Each row below holds a small network's activations on one input, seen along a few directions.
In each table, some parts of the input vary, and every possible input appears once, in random order.
A made-up example of a description, with smaller parts first: one of 6 places along a line, together with either a single point or one of 9 places around a ring or (one of 2 separate values, together with one of 8 places around a ring).
Shared parts are said once, and a part with two or three values counts as separate values.

Other details of the inputs vary at random and push rows far along two fixed directions, the same in every table; ignore that.

Rows:
row 1: [-16 -35  -5  25  30  46 -32  32  20 -11 -50  -5  19]
row 2: [-17 -29   0   7 -23   9 -35  12 -47 -44  15 -12 -41]
row 3: [ 39   2  10   3  11   7  14  20  11  12 -26  -5  40]
row 4: [ 25  17   5   0   3 -15  18   8  13  -1  20   3  16]
row 5: [ 24   8   4   6  12   3  22  -4  20  33 -39  -3  30]
row 6: [-20  -7  -6   2 -17  -1  -8 -16 -24 -18  14  -7 -43]
row 7: [ 10  43   7 -13   3 -45  29 -22  28   9  45   1  20]
row 8: [-12  10  -7 -12  -9 -26  -1 -23 -11 -12  30  -3 -26]
row 9: [ 14  27   7 -10  10 -28  20  -1  18  -9  26  -8  11]
row 10: [ 12   5  16  29  12  19  -8  -2   7  11 -42 -15  -1]
row 11: [-15 -22  -5  21  27  29 -18  23  32   0 -27   5  33]
row 12: [-20 -22 -16   1 -27  -9 -17 -11 -36 -16  23  10 -45]
row 13: [-18  -7  -9 -11 -20 -22 -23  -9 -35 -31  37  -5 -38]
row 14: [ 12  41  18  -2  12 -20  24 -19  28   6  18 -17  15]
row 15: [-27 -36  -6   3 -27   7 -34  -3 -60 -11   6   4 -42]
row 16: [  6  27  -2  -8   8 -23  28 -22  20  10  13  -3  -4]
row 17: [-29 -36 -17 -25 -37  16 -47   3 -44 -17  -4  21 -32]
row 18: [-11  30   5 -19  -2   1   0 -15  23   1   8   9  -7]
row 19: [  6  27   4  -2   3 -29  19 -23  19  15  19   4   8]
row 20: [-56 -55 -20  -5  -9  26 -40  14 -36 -30  17   9 -18]
row 21: [ 20  42  11 -13   7 -22  38 -11  26  -7  41 -11  12]
row 22: [ 13 -20   5  38   7  44  -6  17  -1   9 -60 -11 -17]
row 23: [  4  11  10  -7   2 -16  15   5  -3   3  24  -3  15]
row 24: [ 34 -23  11  30  14  34 -20  39  -6  -8 -53  -9   3]
row 25: [  0 -10 -16 -14 -16  -6  18 -10 -12   6   7   5  -9]
row 26: [-28  10  -7 -35 -20  -8  -7 -15 -12   2  32  25 -17]
row 27: [ -2  12   1  -6  -1 -12  24 -17  -2  21  11   4  -1]
row 28: [ 18 -28  -3  39   5  35  -9  25  -3  17 -61   4  -8]
row 29: [ 33  -7  18  17  15  23   7  29   1  16 -34  -3  26]
row 30: [ 18  30  10  -2  10 -29  24   0  27   4  26  -1  27]
row 31: [ -1  31   0 -21   7  -7   3 -10  31   7   1  14   4]
row 32: [ 19 -10   5  15   5  12  -6   2  -3  24 -49  -6  20]
row 33: [-14 -46  -9  16  19  46 -30  32   8   0 -53  -2  37]
row 34: [-34 -10  -5   4  17  22 -10   3  22 -20   7  -8   8]
row 35: [-14 -23 -12 -24 -32 -20 -16   1 -47 -31  41  -1 -16]
row 36: [  6  14 -10  -5   3 -11  29 -11  12   5  10   0 -15]
row 37: [ 17  10   5   9  15   8  37   0  19  36 -22   3  16]
row 38: [ 28  -5  13  14  10  11  -6  12   5  21 -48  -9  35]
row 39: [ -4  48  -2 -31   0 -30  20 -25  40  16  36  24  13]
row 40: [-24 -14  -3 -14 -26 -17 -17  -9 -47 -16  41   1 -29]
Each input here is: one of 5 places along a line, together with either one of 2 separate values or one of 6 places along a line.
- The inputs of row 36 and row 37 match in every part but the place on the line of 5. If row 13 is changed in the same way as row 36 into row 37, which row does it become? => row 40
- The inputs of row 17 and row 18 match in every part but the place on the line of 5. If row 25 is changed in the same way as row 17 into row 18, which row does it become? => row 22
- A walk changes only the place on the line of 6. It starts at row 21 and steps to row 2. List the rest of the walk in order. => row 14, row 10, row 6, row 22
- Change only the choice among 2 separate values in row 17. List by row number the other rows that result. => row 33

Rows:
row 41: [-28   3 -11  -7   1  -9   6 -11   9 -19  41   1 -12]
row 42: [  2 -19  -5   8  13  19  -4  25  12   2 -22   4  23]
row 43: [  2   5  -8 -18 -26 -17   7  -8 -22  -8  30   9 -24]
row 44: [ 13  28   7  -1  16 -23  39 -13  21  10  21 -15  24]
row 45: [-15   7 -10 -23 -20 -22  -7 -22 -16   3  24  16 -22]
row 46: [ 12   2  15  24  10   7 -14   9   5   3 -24  -8   8]
row 47: [-24   0 -12  -9   2 -10   5  -5   6 -25  42  -1  -7]
row 48: [ 19  30   1  -8   1 -10  27 -16  17  26  -7   8  -6]
row 49: [ -8  -9  -1  18  18  21  -5  10  22   5 -25   0   4]
row 50: [ -4  12  -8 -16 -22 -18   9 -22 -13  -7  26   6 -38]
row 51: [ 10   1  13  21   9   6 -15   7   4   9 -30  -3   4]
row 52: [  3 -19   2  26   3  23  -8   2 -10  15 -45  -9  -5]
row 53: [  8 -17   7  29   9  21  -5   8  -7  15 -42 -12  -1]
row 54: [-22 -24  -9  -3 -27   0 -37  -7 -40 -17   3   8 -40]
row 55: [ -8 -32  -4  -1 -23  -4 -37  15 -45 -31  18  -1 -18]
row 56: [ -5  29   9  -9  15  -7  14 -12  33   7  10  -3  15]
row 57: [-31 -27 -10 -15 -23  13 -35   2 -35 -17   7  13 -27]
row 58: [  6  22   9 -12  18 -10  14   3  27  -6  18  -8  32]
row 59: [ -5  -8   6  16  10  32 -23   8  10   6 -45  -3   3]
row 60: [ 18 -16   6  20  12   9   4  17  -8   1 -22 -17  18]
row 61: [  4 -21   1  21   2  23  -7   1 -11  18 -48  -4  -5]
row 62: [  1 -28  -7  -3 -29   2 -20  15 -50 -26  11   3 -37]
row 63: [  9  -7  10  26  11  12   4   4  -2   9 -25 -16   5]
row 64: [ -4  31   4 -16  12  -6  16 -19  36  16   0   4  19]
row 65: [ -3 -21  -3   8 -21   4 -22   9 -43 -34  15  -8 -48]
row 66: [-41 -34 -23  -5 -18  15 -29  -4 -23 -21   6  12 -39]
row 67: [  4 -21  -3  15   1  23  -7   2 -14  27 -50   3  -5]
row 68: [ 23   5  14  27   7  14   1  10   2   2 -28 -12 -11]
row 69: [ 11  -8  11   6  14  19 -12  23  12  -4 -22  -7  30]
row 70: [ -5 -22  -5  14  11  32 -13  17   9  13 -41  12  10]
row 71: [  5   0  13  14  20  20 -12  16  15  -5 -24 -11  19]
row 72: [-34   1 -20 -15  -8  -9   3 -20   6 -13  36   8 -21]
row 73: [ 20  -8  10  10   4   4 -13  21  -4   6 -26   1  24]
row 74: [  1  23   3 -21   6  -6  14  -6  25  13  10   8  29]
row 75: [ 16 -14   8  15   0  17 -21  19  -8  14 -42   6  16]
row 76: [ -8   6   1  -8  -9 -25  -9  -7 -16 -23  40  -5 -12]
row 77: [  2  22  -3  -9  23 -15  31   1  40  -4  29  -3  34]
row 78: [ -1   2  13  15  15  21 -14  10  14  -2 -23  -9  10]
row 79: [  5 -20  -3  13  16  20  -5  26  14  -6 -17  -3  24]
row 80: [ -3   3   0 -13 -10 -28  -7  -1 -17 -26  43  -4  -4]
row 81: [ 17  22   3 -13   8 -27  42  -9  16  19  22  -4  36]
row 82: [ 36  -3  11  17   6  11   4  23   1   1 -26  -9  10]
row 83: [ -4  -9  -9 -15 -15 -23  12  -6 -25 -15  43  -8  -2]
row 84: [  5  29   6 -24  12 -17  23  -3  31   7  22   2  39]
row 85: [  9  41   8  -8   9 -28  23 -24  33  18  15   0  17]
row 86: [ 12  35   7 -17   5 -27  23 -18  24  24  14  12  24]
row 87: [-20 -36 -13  -5 -27   5 -18  -4 -51  -6   5   7 -33]
row 88: [ -1   7  -7 -18 -24 -17   8 -13 -21  -4  28  11 -31]
row 89: [ 11 -26   1  16  -2  21  -7  14 -18  17 -41  -1  11]
row 90: [-34  -3 -23 -24 -10  -7   2 -19   0  -1  29  19 -22]
row 91: [ 21   4  11  23   5  13   2   8   3   8 -32  -8 -15]
row 92: [-27  -6 -20 -24 -13 -10   3  -8  -3 -11  39  16  -6]
row 93: [-29   7 -12 -32 -15  -8  -6 -21  -6  -2  26  15 -18]
row 94: [ 32  36  10  -5  12 -25  39  -2  24   0  23 -11  16]
row 95: [ 23  47   8  -4   8 -22  40 -22  35  20   9  -3   3]
- What is each input in this table made of? => one of 5 places along a line, together with one of 11 places around a ring
- The inputs of row 52 and row 59 match in every part but the place on the line of 5. If row 67 is changed in the same way as row 52 into row 59, which row does it become? => row 93
- The inputs of row 80 and row 94 match in every part but the place on the line of 5. If row 86 is changed in the same way as row 80 into row 94, which row does it become? => row 88
- Change only the place on the ring of 11 in row 41. List by row number the other rows that result. => row 42, row 47, row 49, row 66, row 70, row 72, row 77, row 79, row 90, row 92
- A walk changes only the place on the line of 5. It starts at row 66 and steps to row 64. List the rest of the walk in order. => row 54, row 61, row 50
- A walk changes only the place on the line of 5. It starts at row 62 and steps to row 81. List the rest of the walk in order. => row 73, row 84, row 42

Rows:
row 96: [-22  20  -5 -16  -4 -16   9 -27   8  -5  31   0 -15]
row 97: [-26   2 -12 -26  -4  -5  -1 -14   6   0  21  13   5]
row 98: [ -8   6  -2  -6  -1 -13  13 -10  -2 -15  30 -12  -9]
row 99: [ 10  12   4 -10 -15 -27   5 -10 -20   0  24  -2  -6]
row 100: [-25 -26  -6   4  -7  26 -32   7 -17 -11 -16   8 -22]
row 101: [-14 -37  -6  27  -6  24 -34  12 -26 -16 -26  -5 -30]
row 102: [ 25  12   5  13  12   4  16   5  22  18 -26   2   9]
row 103: [  1 -40  -5  21 -18  16 -27  11 -45   0 -29   1 -30]
row 104: [ 1  4 -4 -1 17  1 13  4 29 16 -9  7 33]
row 105: [  7   8  -3 -13 -10 -13  16  -4  -9 -10  26  -3 -13]
row 106: [-13 -34  -5   2  -9  17 -39  21 -25 -20 -10   4   0]
row 107: [ -8  19   2 -11  -4 -27   4 -15   2 -17  41  -7  -7]
row 108: [ 30   8  12  13   9   1  22   4   4  23 -24 -10  21]
row 109: [  6   6   3  14  21  10  10   8  30  14 -19   2  21]
row 110: [ 17  19   8   3   8  10  10  -2  24  22 -31   4   6]
row 111: [-12   2  -4 -12   0  -7  10  -2   1 -15  33  -2   0]
row 112: [ 15  12  14  11  20   6   1  14  27   6 -16  -3  29]
row 113: [ 10  15   3 -13 -11 -20   2  -4  -7 -12  25   2 -11]
row 114: [ -5   2  -2  -9 -17  -9   2 -17 -18  11   3   6 -17]
row 115: [ 10 -12   3   9  19  22   2  20  17  10 -31  -4  37]
- The inputs of row 106 and row 99 match in every part but one. If row 115 is changed in the same way as row 106 into row 99, which row does it become? => row 108
- What is each input in this table made of? => one of 4 places along a line, together with one of 5 places along a line
- Change only the place on the line of 4 in row 101. List by row number the other rows that result. => row 96, row 98, row 107
